A small network was trained on invented records. Each row is its activation on one of them, seen along a few directions.
Records have a field called F. Each example row is followed by its value.
Other fields move the rows too, some of them a lot.
(in the rows, 500 means zero)
Strong random noise was added to every row along 8 fixed directions; ignore it. To show where, here is one row again and again, with new noise each time:
[470 524 397 542 668 659 391 584 428 425 546 352 570 460 537 592 479 547
 477 604 587 295 271]
[311 515 296 399 624 627 290 498 263 557 524 274 697 686 449 682 577 652
 552 332 488 167 253]
[553 517 715 621 665 658 589 601 556 324 510 847 317 411 335 383 423 644
 614 540 872 774 619]
[452 536 618 591 507 625 400 356 452 538 526 681 527 578 514 411 494 542
 498 460 265 449 660]
[527 470 637 654 518 611 516 216 620 521 483 807 414 456 432 350 493 518
 465 458 185 367 809]
[303 631 542 692 708 563 496 549 274 485 313 385 716 710 403 547 441 657
 599 380 747 376 415]
[678 396 683 453 436 712 361 623 550 386 741 646 422 363 639 355 553 449
 434 650 508 738 441]
[409 471 727 500 372 572 347 470 304 571 502 572 716 764 543 359 602 551
 534 255 430 674 579]
[623 414 483 479 632 552 648 507 645 326 475 484 323 368 349 466 538 515
 551 527 863 382 380]
[542 315 516 498 401 408 567 442 608 408 358 379 641 509 528 375 617 375
 432 334 709 510 458]

[414 590 396 587 726 654 456 756 379 450 534 390 579 454 501 665 416 664
 505 606 655 465 281]	f3
[611 490 618 506 589 666 360 818 441 466 679 449 543 415 535 498 431 572
 482 687 580 786 385]	f2
[338 497 317 284 329 298 411 419 411 529 417 457 585 681 539 541 582 494
 574 300 512 581 540]	f6
[428 465 272 352 614 424 642 413 518 457 420 565 374 510 227 614 575 651
 672 300 732 456 556]	f6
[226 565 164 667 520 402 438 382 478 496 312 384 777 542 730 635 444 400
 359 481 381 337 516]	f3
[495 457 357 520 590 628 479 629 484 469 624 684 584 261 505 523 476 674
 434 556 481 827 586]	f5
[655 468 834 592 419 447 716 380 615 477 366 702 333 470 390 239 510 463
 547 445 621 622 716]	f8
[652 297 266 206 495 472 495 747 725 326 666 419 328 224 471 623 504 463
 470 616 837 631 226]	f1
[614 552 655 743 706 586 763 490 597 501 380 588 419 286 271 414 379 633
 514 594 593 456 602]	f8
[499 681 665 719 643 531 622 471 316 558 429 298 489 617 471 486 427 509
 565 598 450 195 404]	f1
[639 371 308  78 268 369 496 681 552 491 654 330 554 436 589 447 687 445
 480 442 654 929 344]	f5
[377 693 271 367 566 377 417 500 575 533 454 582 358 568 448 684 344 546
 598 612 485 455 606]	f9
[650 257 665 856 721 687 676 648 598 437 395 453 693 134 349 427 536 663
 315 515 569 454 461]	f6
[434 349 256 361 647 622 354 456 669 485 554 712 378 352 283 766 463 657
 479 423 419 285 554]	f3
[410 433 460 470 505 595 336 568 365 558 632 531 626 507 531 552 530 566
 465 396 356 544 477]	f1
[498 544 283 476 540 508 373 373 672 494 574 562 319 350 587 602 409 387
 420 717 154 232 572]	f9
[425 439 451 541 431 594 284 586 507 492 648 765 679 407 682 463 483 507
 403 484 372 885 627]	f4
[414 730 387 465 497 243 661 522 484 502 274 370 549 632 503 513 389 430
 598 520 813 649 495]	f8
[417 367 438 268 354 344 399 565 514 550 437 505 657 700 370 529 580 571
 557 147 678 825 595]	f2
[558 227 548 642 430 487 531 492 745 394 416 652 592 251 513 424 514 437
 308 458 512 645 641]	f9
[534 605 360 153 252 263 417 328 514 612 567 299 364 748 599 473 549 301
 569 532 275 453 514]	f2
[509 673 651 764 684 617 556 490 590 508 494 908 371 404 383 451 276 629
 573 652 386 645 818]	f4
[496 600 689 576 489 470 713 374 536 418 416 794 285 589 406 338 504 497
 636 438 709 675 704]	f4
[634 678 575 705 618 432 708 470 614 428 411 517 337 374 465 376 314 482
 517 737 509 527 626]	f7
[550 447 398 699 513 449 574 493 597 526 404 359 771 334 627 467 459 423
 285 582 321 524 559]	f7
[444 452  47 469 556 209 547 440 834 446 280 424 570 313 477 645 325 399
 395 506 547 476 639]	f7
[849 460 911 659 471 558 803 580 367 579 502  98 621 478 501 227 678 494
 447 564 525 455 301]	f5

Here are new rows. What is F for each?
[524 468 474 298 455 543 341 420 437 625 678 577 411 584 416 525 586 591
 542 408 264 496 593]	f2
[436 611 371 520 550 468 398 595 574 457 481 631 500 423 580 597 333 486
 447 710 451 661 604]	f6
[513 681 374  90 319 452 370 486 314 542 759 349 289 747 587 522 583 426
 701 564 485 467 274]	f4
[568 396 456 398 277 270 510 413 616 562 446 259 606 542 695 393 574 233
 404 457 337 439 472]	f1
[580 624 860 618 472 587 552 490 442 437 525 700 313 587 481 349 436 496
 598 610 620 624 581]	f4
[450 600 301 580 480 447 517 436 460 518 456 409 617 390 686 483 453 397
 410 619 374 519 507]	f8
[553 591 349 343 451 487 381 676 516 413 705 580 437 430 687 487 458 478
 489 676 553 926 462]	f7
[612 428 556 396 423 600 348 640 404 623 617 175 759 513 607 521 587 449
 387 505 321 412 230]	f8
[429 579 536 768 645 581 458 599 434 503 395 470 684 424 575 502 408 562
 426 629 422 519 530]	f6
